A small network was shown many inputs. Here are its activations along a few directions, one row for each input.
Each table varies a few parts of the input and shows all the possible inputs, shuffled.
Descriptions start from the smaller parts, as in this example, which fits no table here: values(2) and (point or line(9) or (ring(5) and line(6))).
Shared parts are said once, and a part with two or three values counts as separate values.

Other details of the inputs vary at random and push rows far along two fixed directions, the same in every table; ignore that.

A family of inputs:
x1: [ 38   5  25 -12  12  -4 -33 -55   7   5  32  -5  13 -25]
x2: [ -1  21 -12   6 -22 -12 -17  35   2 -40 -21 -13  44  26]
x3: [-26  -5 -12  31 -16  -3  20  52 -12  -6 -30   1 -12  32]
x4: [-11 -29  24  -6  12   3  72 -16 -20  60   2  56 -88   5]
x5: [ -5   7   3  -3   5  23 -34  -5   8  -7  16 -27  47 -16]
x6: [ 20   8  10 -19  23  23 -22 -41   2  13  46  -6  25 -20]
x7: [ 24  13  10  -3  -3 -11 -35  -4   3 -26   3  -5  42  16]
x8: [  5  20  -8  14 -23 -18 -29  29   3 -44 -22 -15  44  27]
x9: [ -4  14  -1   9 -27 -13 -31  26   5 -43 -31 -16  49  18]
x10: [ 44  14  24 -25   8 -13 -28 -46   1 -11  22  16  25   3]
x11: [ -6  -5  -4  19  -4   5  25   8  -2  17   2  -2 -35  -2]
x12: [ -1  19 -12   6 -17  -2 -19  34   3 -36 -17 -14  50  28]
x13: [ 20   1  10 -10  12  10  14 -35   1  25  32   9 -19 -16]
x14: [ 14 -19  32  -5  24   9  -8 -27 -11  26  19  19  -7   2]
x15: [-44   0 -20  21 -22  15  28  45   0   1 -25 -16 -10   0]
x16: [-29  -1 -10  13 -23  -3  37  45  -7  -4 -33  11 -15  26]
x17: [-29   0 -15  21 -18   0  28  53 -12  -5 -29   5 -11  30]
x18: [-36   5 -24  18 -25   8  40  43   0   2 -23  -9 -23   3]
x19: [ -3 -11 -56 -21  28 -25  10   4   7 -10  -9   5 -36 -12]
x20: [  1 -20  25  -9   1 -17  63 -24 -16  42  -3  57 -84   3]
x21: [ -9  10   0   9 -17   0 -27  29   7 -31 -26 -18  51  20]
x22: [-25   9 -26  26 -32 -11  35  41  -3  -9 -26  -9 -33   4]
x23: [-22   3  -2  10 -11  11 -27  37  -2 -26 -19 -20  52  18]
x24: [-59 -14 -20  36 -34  -4  79  59  -9  21 -46   7 -82   3]
x25: [ 21 -10  36 -14  10  -7  -4 -35  -2  14   7  24  -8  -2]
x26: [-20   8 -17  21  -8  17 -29  34   4 -20  -4 -39  42  -1]
x27: [  1  16  -8  15 -15  -4 -27  32   4 -34 -18 -18  48  29]
x28: [-12 -12 -72   5  17 -32   0  37   5 -26 -25 -10 -32   0]
x29: [ 42  12  17 -14   9  -6 -30 -53   7   0  36  -6  15 -20]
x30: [-13 -35  20   4  18   4  71 -10 -25  63   8  54 -94   6]
x31: [ 30 -10  33  -5   7 -17  -7 -36  -5  10   8  25 -17   0]
x32: [ -5   1 -63 -11  17 -26 -38  26  17 -46 -24 -29  23  -9]
x33: [-16  13  -4   0 -16   9 -25  30   3 -33 -20 -18  59  21]
x34: [-17  15 -13  14 -20  10 -22  30  12 -24 -16 -35  40  -1]
x35: [ 37  10  16 -12  13   1 -26 -45   7   3  36  -8  16 -18]
x36: [-67 -19 -27  31 -20  14  85  61 -16  36 -30  11 -81   2]
x37: [ 12  15   5  -4 -12  -2 -33 -16  11 -20   4 -22  36 -17]
x38: [-13  18 -24  21 -14  12 -23  35   6 -26  -6 -39  41   6]
x39: [-41  -6 -15  28 -19  12  24  45  -1   3 -25 -18 -17  -1]
x40: [-14  15 -13  14 -24   1 -22  26  10 -28 -18 -35  37  -4]
x41: [  7 -10  11   2  21  18   8 -26  -6  35  33   5 -24 -16]
x42: [ 21  -4  31 -22   3 -11   3 -39  -2   8   6  28 -10  -2]
x43: [-20 -10 -65  -8  14 -26   3  30  11 -27 -28 -11 -20  -7]
x44: [ 34   2  24 -11  14   2 -29 -47   6   9  33  -6  13 -22]
x45: [-24   8  -5   1 -11  13 -22  34  -1 -26 -17 -17  56  19]
x46: [ 30  12  13 -21  20  19 -22 -47   5  12  45  -6  25 -20]
x47: [ 27  -1  22  -9  21  16 -29 -43   4  15  38  -8  17 -23]
x48: [-20  20 -18   8 -23  12 -17  29  14 -26 -15 -34  45  -1]
x49: [ 23 -14 -45 -29  43 -26  -2 -25   6   2  14  14 -40 -20]
x50: [ 27 -12  33  -4  12 -11  -6 -30  -5  14  10  23 -14   2]
x51: [ 29   2  34 -29  15   7 -22 -45   4   3  21  15  30  -1]
x52: [ 17  25  -6  -6  -7   1 -27  -9  10 -22  17 -23  41  -8]
x53: [-10   6  -5  -1 -12   1  28   2   1  10  -1   2 -24 -10]
x54: [ 21 -15  34  -4  21   5  -6 -30  -8  22  16  20 -10   3]
x55: [-31 -32  11   4  10  19  68  -9 -13  64   7  31 -88 -19]
x56: [ -8 -20  22 -14  17  10  41 -18 -16  41  12  39 -46   4]
x57: [ 24  -5  35 -19  19  10 -27 -39  -1  10  19  12  26  -2]
x58: [ 25  -4  25 -14  25   9 -26 -33  -7  11  30  10  22   6]
x59: [ 39  -5  36 -14  19   0 -32 -43   0   6  24  12  23   1]
x60: [ 29  13  20 -27   4   2 -26 -54  11  -2  26  -5  24 -26]
x61: [ 12   1  13 -14   1  -3  27 -39  -1  25  19  18 -38 -21]
x62: [-25   4  -9  12 -26 -10  31  40  -6 -10 -35  10 -12  24]
x63: [ 21 -25 -36 -19  44 -28 -11 -24   6   1   7  10 -41 -23]
x64: [-29  -3  -5  14 -27 -10  25  44  -5 -12 -40   6 -10  22]
x65: [-20   0  -7   2  -5  16  32   7  -2  19   3   1 -23  -8]
x66: [ 18 -10  20   2  13   8   1 -34   2  29  24   4 -23 -19]
Each input here is: ring(6) and (point or (values(2) and line(5))).
Question: Changing only the ring(6) part turns x6 into x36. The same change can be made to x12. Which row results?
Answer: x16
Question: Which other rows agree with x3 in the ring(6) part? List them by row number.
Answer: x7, x8, x11, x27, x28, x29, x35, x38, x41, x58
Question: Which other rows does x25 become when the ring(6) part takes its other values? List them by row number.
Answer: x2, x7, x50, x62, x64
Question: Start at x23 and move only the ring(6) part, one step at a time. The first step leads to x45. Which rows follow, in order?
Answer: x56, x30, x58, x14
Question: Which other rows does x18 become when the line(5) part takes its other values? List them by row number.
Answer: x36, x53, x61, x65

A family of inputs:
x67: [ 20  10  19 -11  -1  -2 -26 -20   1 -12  10   1  32   5]
x68: [ 28 -19  12 -31  42   0   6 -61   0  35  37  28 -36 -23]
x69: [ 10   2 -18 -10  17  -1 -29  -4   8 -16   7 -14  26  -6]
x70: [-32   6 -49  24 -18  -8  -3  65   5 -33 -35 -30  13  12]
x71: [ 11   4  11  -5   3  -1 -25  -2   0 -15  -2   0  34  13]
x72: [ 23  10  19  -9   1  -2 -26 -21   2 -11  11   0  32   6]
x73: [-32  13 -50  20 -23  -6  -1  61   5 -37 -33 -31  15   8]
x74: [ 17   1 -10 -20  22   0 -33 -21   7 -12  16 -10  27 -12]
x75: [ 30 -20  43 -23  29  -1   9 -59  -9  38  27  43 -33  -6]
x76: [ 29 -18  13 -28  39  -3   6 -60  -1  36  37  26 -41 -27]
x77: [-28  12 -16  31 -38  -8   5  63   0 -31 -42 -20  19  25]
x78: [-21 -16  10  19 -17  -8  62  18 -13  29 -24  29 -71   9]
x79: [ 18  11 -10 -16   9  -1 -25 -24  12 -11  16 -15  21 -19]
x80: [ 20   7  18 -12   3  -2 -28 -18   1 -11   8   3  35   7]
x81: [ 13   7  10 -11   2   0 -26  -7   2 -17   1   1  40  12]
x82: [ 20  10 -10 -13  10  -2 -30 -23  13 -12  18 -17  22 -18]
x83: [-25 -21 -23  19   1 -10  56  21  -9  28 -16  16 -83  -5]
x84: [-27 -22 -22  16   0 -10  56  20  -9  27 -16  17 -82  -7]
x85: [-42 -18  20  34 -18  26  68  26 -17  52  -7  14 -64   2]
x86: [-46  16  -4  34 -38  28   5  59  -2 -13 -22 -35  37  12]
x87: [-22 -23   7  22  -9 -10  57  24 -17  31 -24  33 -72  16]
x88: [ 17  10  -9 -15   9  -1 -29 -24  11 -12  16 -16  22 -21]
x89: [ 14  14  10  -7  -7  -2 -23  -5   2 -19   3  -4  37  10]
x90: [  9  -9  52  -9  12  35  25 -51  -7  58  42  21 -26 -20]
x91: [ 11   9 -20 -14  11  -1 -28  -7   9 -19   9 -16  30  -7]
x92: [-32  11 -21  25 -32  -7   6  65  -2 -32 -44 -15  22  31]
x93: [ 19  14  17  -9  -7  -2 -32 -17   6 -20   7  -8  44   2]
Question: Changing only one part turns x77 into x93. The same change can be made to x87. Which row results?
Answer: x80
Question: What do these inputs look like to the network?
Answer: values(3) and (point or (values(2) and line(4)))
Question: Which other rows does x75 become when the values(2) part takes its other values? List them by row number.
Answer: x74
Question: Which other rows does x72 become when the values(3) part takes its other values? List them by row number.
Answer: x67, x89

A family of inputs:
x94: [ 37 -26  31 -33  45  -2  17 -79  -5  52  43  44 -57 -26]
x95: [  3 -20  39  -2  10   9  44 -28 -15  51  15  41 -56   1]
x96: [ -1   3 -14   2   2  -2 -14  12   5 -15  -5 -13  16   1]
x97: [ -5   7 -16  -2  -2   1 -11  11   5 -15  -4 -14  18  -1]
x98: [  8 -28  12 -12  26  -9  39 -34 -10  44  13  41 -75 -13]
x99: [ -5   5 -14  -2  -1   2  -6   7   3 -10   0 -11  12  -3]
x100: [ 25   8  33 -13   7  13 -29 -32   0   1  25   2  41   3]
x101: [-59 -11 -44  47 -32 -11  55  87  -9  -3 -56  -8 -56  20]
x102: [  1   2 -14  -1   3  -4 -17   8   4 -16  -5 -10  16   2]
x103: [  5   6  26   2  -7  12 -16  -7  -1  -1   7  -5  31   5]
x104: [  1  12 -15  -3  -4  -1 -18   7   8 -21  -2 -18  27  -2]
x105: [-57  -9 -43  44 -34 -13  57  85  -7  -5 -58  -6 -56  19]
x106: [  2   7  25   5 -13  10  -6  -4  -2   1   2  -2  19   4]
x107: [  0  -3  -8  -3   3  -8  10  -3   0   2  -3   5 -18  -4]
x108: [ 23   5   2 -16  17   4 -34 -27   7  -8  22 -10  31 -11]
x109: [  8 -25  15  -8  25   0  35 -36 -10  48  21  32 -69 -17]
x110: [ -1  10 -14   2  -4  -1 -14   7   4 -15   0 -17  18  -3]
x111: [ 23  10   0 -22  14   2 -34 -27  10 -13  19  -9  37 -10]
x112: [ -3  10  15   1 -12  10  -5   8  -2  -6  -1  -2  28  13]
x113: [ 28   3   3 -21  20  -5 -36 -31   6 -11  19  -2  28  -8]
x114: [  8   6 -12  -3   3 -10 -23   2   5 -20  -2 -10  21   1]
x115: [  2   9 -16   0  -4  -7 -19  10   6 -23  -7 -15  22   2]
x116: [  7 -25  12 -10  25  -2  38 -33  -7  45  15  35 -69 -14]
x117: [ -2   6 -17  -4  -1  -4 -12  10   5 -19  -7 -11  19   2]
x118: [  3   8 -12   1   0   0 -19   4   5 -15   3 -17  22  -4]
x119: [  8   9 -14  -5  -1 -10 -23   4   6 -24  -4 -12  24   1]
x120: [  5  10 -14  -8  -1  -9 -20   3   6 -24  -4 -11  25   1]
x121: [  1   8  18   5 -13   7  -3   3  -3  -2   1   0  19  11]
x122: [  2   9 -13   1  -3  -2 -14   6   6 -16  -1 -15  17  -3]
x123: [ -3   2  25   2 -10  12   2  -4  -3   7   2   3  12   4]
x124: [  2   9  17   7 -11   8 -10   5  -3  -5   1  -4  27  13]
x125: [-52 -11 -42  42 -28 -15  49  80  -7  -7 -55  -4 -51  21]
x126: [  3  12 -15  -4  -4  -3 -19   7   8 -22  -4 -17  27  -1]
x127: [ 28   5  44 -12   6  13 -24 -43   0  11  28   5  29  -6]
x128: [-53  -8 -38  36 -29  -7  55  71  -8   0 -45  -5 -52  13]
x129: [  1   7  25   1 -12  10  -5  -7  -1   2   3  -1  20   4]
x130: [  7 -24  15 -11  26   2  37 -39  -9  49  23  34 -68 -19]
x131: [  3  14  16   0 -13   9 -11   1   0  -9   2  -5  34  11]
x132: [ -2 -26  44   2   8  10  51 -30 -16  59  12  43 -68  -5]
x133: [  4   7 -13   1   0  -4 -20   8   7 -18  -3 -15  22   0]
x134: [  1   4 -15  -7   2  -7 -13   5   4 -17  -6  -6  15   1]
x135: [ -6   4 -16   0   0   1 -11  13   5 -14  -4 -14  17   0]
Question: What do these inputs look like to the network?
Answer: ring(6) and (values(2) or line(5))
Question: Changing only the ring(6) part turns x135 into x97. The same change can be made to x95. Which row results?
Answer: x112
Question: Changing only the ring(6) part turns x104 into x101. The same change can be made to x131. Which row results?
Answer: x124
Question: Which other rows does x125 become when the line(5) part takes its other values? List them by row number.
Answer: x101, x114, x118, x133
Question: Which other rows agree with x113 in the ring(6) part? List them by row number.
Answer: x96, x100, x102, x103, x108, x109
Question: Which other rows does x112 become when the values(2) part takes its other values? List them by row number.
Answer: x123
